A small network was shown many inputs. Here are its activations along a few directions, one row for each input.
Each table varies a few parts of the input and shows all the possible inputs, shuffled.
Descriptions start from the smaller parts, as in this example, which fits no table here: one of 2 separate values, together with either a single point or one of 9 places along a line or (one of 4 places along a line, together with one of 8 places around a ring).
Shared parts are said once, and a part with two or three values counts as separate values.

Rows:
r1: [ 5.79 -3.31  0.54  0.19 -0.52  2.12 -2.36  1.69 -1.39  0.46  0.90  0.28
  0.87  2.84  3.04  0.16]
r2: [-0.03  0.20  1.93 -0.06 -3.99 -2.66  0.47  0.99  0.20 -3.14  3.03 -2.85
 -3.46 -0.32  0.49  0.99]
r3: [ 4.31 -5.00  0.34 -0.35 -1.91  2.38 -2.19  1.57  0.38  1.24 -0.65  0.35
  3.44  1.18  0.50  0.80]
r4: [ 4.78 -3.78  1.90  0.04 -1.21  1.90 -2.90  2.13 -1.19  1.86  0.45  0.23
  2.45  1.72  1.92 -1.37]
r5: [-0.59  0.20  2.92 -0.28 -4.56 -2.52  0.06  1.69  0.73 -1.96  2.49 -2.85
 -2.10 -1.14 -0.96 -0.45]
r6: [-2.19 -0.31  2.63 -0.13 -5.28 -2.45  0.45  1.79  1.12 -1.47  0.27 -2.80
 -1.18 -2.17  0.22 -0.24]
r7: [-5.69  5.10 -5.82  0.27  8.70  0.96  5.09 -4.11 -1.94  1.14 -1.53  0.71
  0.88  2.43 -2.09  0.07]
r8: [-0.52  3.20  1.07  0.32  2.11 -0.19 -2.82 -2.68  1.54  0.26 -1.00  4.88
 -2.55 -4.12 -0.61 -1.77]
r9: [-0.33 -1.07 -4.96  0.44  5.41  1.72  4.96  0.89 -4.25  1.94 -1.24 -3.46
  6.20  7.94  1.18  0.27]
r10: [-1.21  1.62  0.03  0.28  1.40  0.16 -2.09 -3.15  1.91  0.37 -1.97  5.23
 -1.47 -5.21 -1.83  0.90]
r11: [-5.48  1.97 -3.71 -0.29  2.33 -2.56  7.68  0.18 -2.72 -1.25  1.22 -6.81
  1.69  4.63 -1.68  1.07]
r12: [-0.39 -0.43  1.05 -0.57 -4.76 -2.62  1.54  1.80  1.47 -2.68  0.51 -2.46
 -1.46 -2.66 -1.64  1.55]
r13: [-1.81  2.34  0.50  0.06  1.33  1.14 -2.43 -2.43  2.47  0.85 -1.93  4.17
 -2.23 -4.47 -0.39 -1.51]
r14: [ 3.42 -4.06  1.15  0.14 -1.27  1.77 -2.65  3.19  0.63  2.47 -0.80  0.49
  3.18  1.45  2.38 -0.66]
r15: [-0.07  3.34  0.43 -0.06  2.22  0.86 -2.83 -3.55  1.04 -0.08  0.25  4.89
 -4.26 -2.11 -0.52  0.19]
- Describe the family of inputs behind these rows. => one of 3 separate values, together with either a single point or one of 4 places along a line
- Changing only the choice among 3 separate values turns r8 into r5. The same change can be made to r13. Which row results? => r6
- Change only the choice among 3 separate values in r11. List by row number the other rows that result. => r7, r9
- Which other rows agree with r14 in the choice among 3 separate values? List them by row number. => r1, r3, r4, r9

Rows:
r16: [ 3.69 -3.33  4.65 -1.76 -7.60 -1.23 -2.90  4.29  1.60 -0.93  0.00 -1.54
 -1.94 -2.13  2.78 -1.50]
r17: [-3.76  2.57 -1.50  0.59  2.19 -1.39  1.26 -4.07  1.78 -0.59 -0.88  1.45
 -2.05 -3.14 -2.25  1.80]
r18: [ 2.38 -2.76 -1.97  1.23  1.06  1.49  0.63  1.94 -1.12  0.95  0.27 -0.12
  3.11  0.93 -1.37  1.03]
r19: [ 2.63 -2.57  1.79  0.79 -6.33 -1.02 -1.18  4.16  0.86 -1.33  2.06 -1.98
 -1.48  0.30  1.39  0.61]
r20: [ 3.49 -0.16  4.12 -0.59 -2.93  1.36 -5.79 -0.23  2.25  0.51 -0.10  4.20
 -4.59 -4.10  2.46 -3.16]
r21: [ 4.37 -3.66  4.10 -0.52 -4.61  1.11 -5.29  3.28  1.86  1.26 -2.65  1.82
  0.64 -2.79  1.31 -0.97]
r22: [ 1.66  1.05 -1.03 -0.11  3.03 -0.07  0.07 -2.90 -0.16 -0.93 -0.03  1.83
 -1.04  1.39  0.29 -0.19]
r23: [-3.28  1.92 -0.16 -0.13 -0.28 -0.21 -1.19 -2.53  1.86 -1.15  0.63  3.69
 -3.49 -4.76 -2.56  0.64]
r24: [-0.08  2.74 -1.89 -1.09  3.93  1.28  1.89 -3.06 -2.18  0.19 -0.99 -0.04
  0.16  2.95  0.28 -1.24]
r25: [ 3.12 -3.96  0.28 -0.84 -1.60  3.22 -1.40  1.00  0.61  0.32 -1.46 -0.08
  1.94 -0.53  0.79  0.44]
r26: [ 0.91 -0.77 -2.64  0.23  2.51  0.84  2.43  1.84 -2.75  1.70 -1.26 -1.34
  5.12  3.11 -1.21  0.71]
r27: [-7.60  5.55 -4.06 -0.13  5.90 -0.39  5.43 -2.51 -1.22  0.53 -2.36 -0.44
  0.58  0.69 -2.29 -1.03]
r28: [-2.80 -0.73 -3.47  1.43  4.73  2.13  4.27  1.17 -3.84  2.89 -0.53 -3.25
  5.76  5.69 -0.62  0.04]
r29: [ 3.26 -3.41  2.08  0.45 -2.75  1.29 -3.39  2.14  1.12  1.45  0.90  1.73
  1.81 -0.77  0.26  1.17]
r30: [-0.21 -1.00 -2.32 -1.12 -0.49 -1.29  4.22  2.38 -1.69  0.16  2.13 -5.57
  1.89  4.86  0.16 -0.33]
r31: [ 1.60 -2.94  1.58 -0.17 -3.59 -1.13 -0.22  2.59 -0.42 -1.12  2.90 -3.67
 -0.49  1.36  0.83  2.35]
r32: [-2.64  3.83 -2.87  0.52  6.98  0.57  3.97 -2.72 -2.43  0.41 -0.83 -1.23
  1.94  5.64  0.45 -2.15]
r33: [-1.66  1.14  3.27  0.05 -3.53 -1.66 -4.21 -2.22  5.18 -0.52 -0.74  4.96
 -4.27 -7.49 -0.20 -2.49]
r34: [ 1.32 -2.41  0.13 -0.19 -2.22 -2.06  2.61  1.13 -1.88 -1.74  1.38 -3.84
  0.86  3.66 -0.22  2.15]
r35: [ 2.92  1.34  2.36  0.60 -0.69  1.14 -4.09 -0.38  0.37 -0.79  0.07  3.48
 -2.65 -3.42  1.93  0.04]
r36: [-2.55  2.27  1.28  0.13 -1.62 -1.36 -2.56 -2.01  4.00 -0.04 -0.95  3.74
 -3.83 -6.17 -0.25  1.48]
r37: [-5.93  4.39 -2.41 -0.01  4.07 -1.48  2.32 -3.22 -1.40  0.11 -0.30  0.76
  0.18 -2.05 -2.83  1.16]
r38: [-3.10  0.50 -1.80  0.94  2.96 -1.56  5.54  2.22 -3.72  0.16  2.65 -7.26
  4.00  6.67 -0.40  0.07]
r39: [ 2.24  0.39  0.48 -0.30  0.88  0.41 -2.42 -2.27  1.34 -1.50  0.10  2.69
 -2.16  0.10  1.27 -0.64]
- Describe the family of inputs behind these rows. => one of 4 places along a line, together with one of 6 places along a line
- Changing only the place on the line of 6 turns r30 into r34. The same change can be made to r26. Which row results? => r18
- Change only the place on the line of 4 in r31. List by row number the other rows that result. => r23, r25, r39
- Change only the place on the line of 6 in r32. List by row number the other rows that result. => r20, r22, r24, r35, r39

Rows:
r40: [ 4.08 -4.01  3.48  0.55 -4.96  0.35 -3.94  2.41  1.71 -0.76  1.27 -0.02
 -0.37 -1.71  1.10  0.72]
r41: [ 1.62 -1.80  0.57 -0.25 -0.46  0.87  0.34  0.89 -1.64 -0.24  0.68 -2.84
  1.33  2.43  1.24 -0.59]
r42: [-3.10  3.33 -3.55 -0.10  3.90 -0.26  3.27 -2.14 -0.72 -0.20 -0.77  0.67
 -0.30  1.67 -1.08  0.55]
r43: [ 4.91 -3.77  4.93 -0.10 -6.94 -0.64 -4.65  3.09  2.36 -1.31  1.37 -0.06
 -1.70 -3.56  0.80  0.35]
r44: [ 0.60  1.46  2.35  0.63 -1.99 -0.25 -4.08 -0.75  2.94  0.02 -0.37  5.28
 -3.32 -5.27 -0.66 -0.75]
r45: [-0.97  1.39  1.15 -0.08  1.33  0.05 -2.54 -1.98  2.10  0.47  0.14  2.92
 -2.22 -3.77 -0.98 -0.37]
r46: [ 1.93  0.44  3.22  0.13 -4.31 -0.73 -5.20 -1.16  3.87 -1.55  0.27  5.89
 -4.84 -6.78 -0.59  0.94]
r47: [-2.78  0.05 -5.29 -0.05  4.31  0.72  7.54  1.00 -5.14  1.39 -1.18 -5.67
  6.01  8.57  0.42 -0.29]
r48: [-7.35  4.37 -5.72  0.10  7.75 -0.74  7.22 -3.54 -4.43  1.58 -1.07 -1.86
  2.83  4.65 -1.48  0.31]
r49: [ 0.30 -1.28 -1.98  0.04  1.25  0.24  3.39  1.90 -2.01 -0.27  0.48 -4.82
  2.74  5.10  0.44  0.68]
r50: [ 2.27 -3.05  1.84 -0.72 -2.34  0.45 -1.75  2.11  0.92  0.49  0.45 -1.62
  1.09 -0.16  1.51 -1.32]
r51: [-1.52  2.88 -1.01 -0.13  2.46 -0.08  0.39 -1.83  0.03  0.38 -1.27  2.13
 -1.25 -1.18 -0.72 -0.23]
- Changing only one part turns r41 into r40. The same change can be made to r51. Which row results? => r44
- Describe the family of inputs behind these rows. => one of 2 separate values, together with one of 6 places along a line
- Change only the choice among 2 separate values in r49. List by row number the other rows that result. => r42
- Change only the choice among 2 separate values in r43. List by row number the other rows that result. => r46
